[  6   2  14 -10  -3] = P
[-16  30 -49  32 -39] = Q
[-86  14 -34 -74 -17] = V
[ 33 -43 -16   1  32] = X
[-23  -5 -17  22 -26] = F
[-77  30 -49  32 -10] = Z
[ -4   6   5 -17   3] = H
[-77  30 -49  32 -39] = J
[-6 -4 -6  7 -8] = L
[ 11 -27 -18 -53  49] = A
[  2  14   6  -3 -21] = T
asked: [ 6  2 14]  P
asked: [-77  30 -49  32 -39]  J
asked: [ 14 -34]  V
asked: [ 33 -43 -16]  X
asked: [6 2]  P

[-12  51 -21   5  25 -35] = fubav
[  4  17 -16  65  -3   2] = fonik
[ -6   4 -10   4 -32  -5] = tuge
[  0   8  -8  44 -21 -13] = Niber
[-14  32 -10  15  -6   3] = Vodiv
[ 29 -16  30  64 -19 -19] = kupod
[ -5  10 -20  30 -10   7] = Monan
asked: [-20  30 -10   7]  Monan
asked: [-6  3]  Vodiv
asked: [-5 10]  Monan

[-17  47  24  -7  50 -42] -> feku
[32  1 49 15 -5  8] -> toz
[ 14 -54  -7 -17  50  24] -> gutu
[-17  10 -25  72  -5 -13] -> Ded
asked: [24 -7 50]  feku
asked: [-17  50  24]  gutu
asked: [-54  -7 -17]  gutu
asked: [32  1 49 15 -5]  toz
asked: [-54  -7 -17  50  24]  gutu
asked: [ -5 -13]  Ded
asked: [ 1 49 15 -5  8]  toz

[ -3  -1 -28   0 -20  -8  -7 -24  -4 -19  -9  -8   9  15  -7  19  42   1
   6   4   2  -3 -13 -27  10  33  37  -7 -22 -10 -17  11  -9  24 -16  11
  25  16  14   2   5  -2  -8  22   2  -4  -5   8] : voro
[ -3 -11 -26  13  -3   1  26   4   4   0 -12  -4  11  -1  26 -11  19 -42
  21 -12  -3 -14   0   3  25  -4 -19  -5  21  17 -19  18  -3 -14  -2 -14
   3 -33   0  10   1  -4  22  12  12  -8  40 -17] : kazom
[ 49  -9  25 -13  26 -42  21 -17 -32  -7 -15 -14 -51  43  47 -24  -8  13
   5  15  24 -73   1   3  -9 -59  20  20  21 -25  37  -8 -14  -3  -2 -14
  41  -9  34  -6 -30 -38 -27  -7 -35  15  21  10] : gib
[ 18 -11  12  16  36 -36  10  22  -5 -26  37 -10 -12  13 -29  21   9  -6
  22  -9   9  21   6  31  -4 -43 -27 -19   7  -4  -4  39 -12  11 -16  24
   0 -26   0  15  25  22 -10  20 -18   0  16  -9] : seli
[ -3 -11 -26  13  -3   1  26   4   4   0 -12  -4  11  -1  26 -11  19 -42
  21 -12  -3 -14   0   3  25  -4 -19  -5  21  17 -19  18  -3 -14  -2   9
   4  26 -22  11  29  16  11  23   6 -16 -18  14] : Niveb
asked: [  6  31  -4 -43 -27 -19   7  -4  -4  39]  seli
asked: [ -3 -14  -2 -14]  kazom
asked: [ 11 -16  24]  seli
asked: [ 26 -22  11  29  16  11  23]  Niveb
asked: [  0 -26   0  15  25  22]  seli

[  2  28 -39  71  41  61  -6  16  30] = Neta
[ 27 -30  25  -5 -10  40 -37  50  43] = pota
[ 80 -54   3  12 -13  51  35  30  49] = Divo
[-42  58 -21 -33  46 -74 -36 -67 -48] = Dip
[ 22 -38  -2  38 -25  -1  11  20 -14] = naza
[-39  72   6  14   3 -18  -4  19 -18] = fad
[ 58 -47   2  28 -39  71  41  62   5] = ganef
asked: [-13  51]  Divo
asked: [  2  28 -39  71  41  62]  ganef
asked: [  2  28 -39  71  41  61  -6  16  30]  Neta
asked: [71 41 61 -6 16 30]  Neta
asked: [-47   2  28 -39  71  41  62]  ganef
asked: [ -5 -10]  pota

[-17  76   8  49] -> Mokiv
[76  7  9 24] -> fus
[-14  72   9  24] -> kado
[-18  78   8  52] -> Zugel
[ 0 72  8 52] -> faret
asked: [ 7  9 24]  fus
asked: [-18  78   8  52]  Zugel
asked: [76  8 49]  Mokiv
asked: [76  8]  Mokiv

[-45  31  25  44] -> fiveg
[-43 -55 -26  57] -> rebu
[ 67 -19  18   8] -> muf
[66 18 -4  2] -> Sil
[-29 -13  44 -56] -> pagu
[ 11 -10   0 -23] -> peri
[-28  11   0   3] -> Lamuf
[-13  39  15  55] -> kile
asked: [-28  11   0]  Lamuf
asked: [-43 -55 -26]  rebu

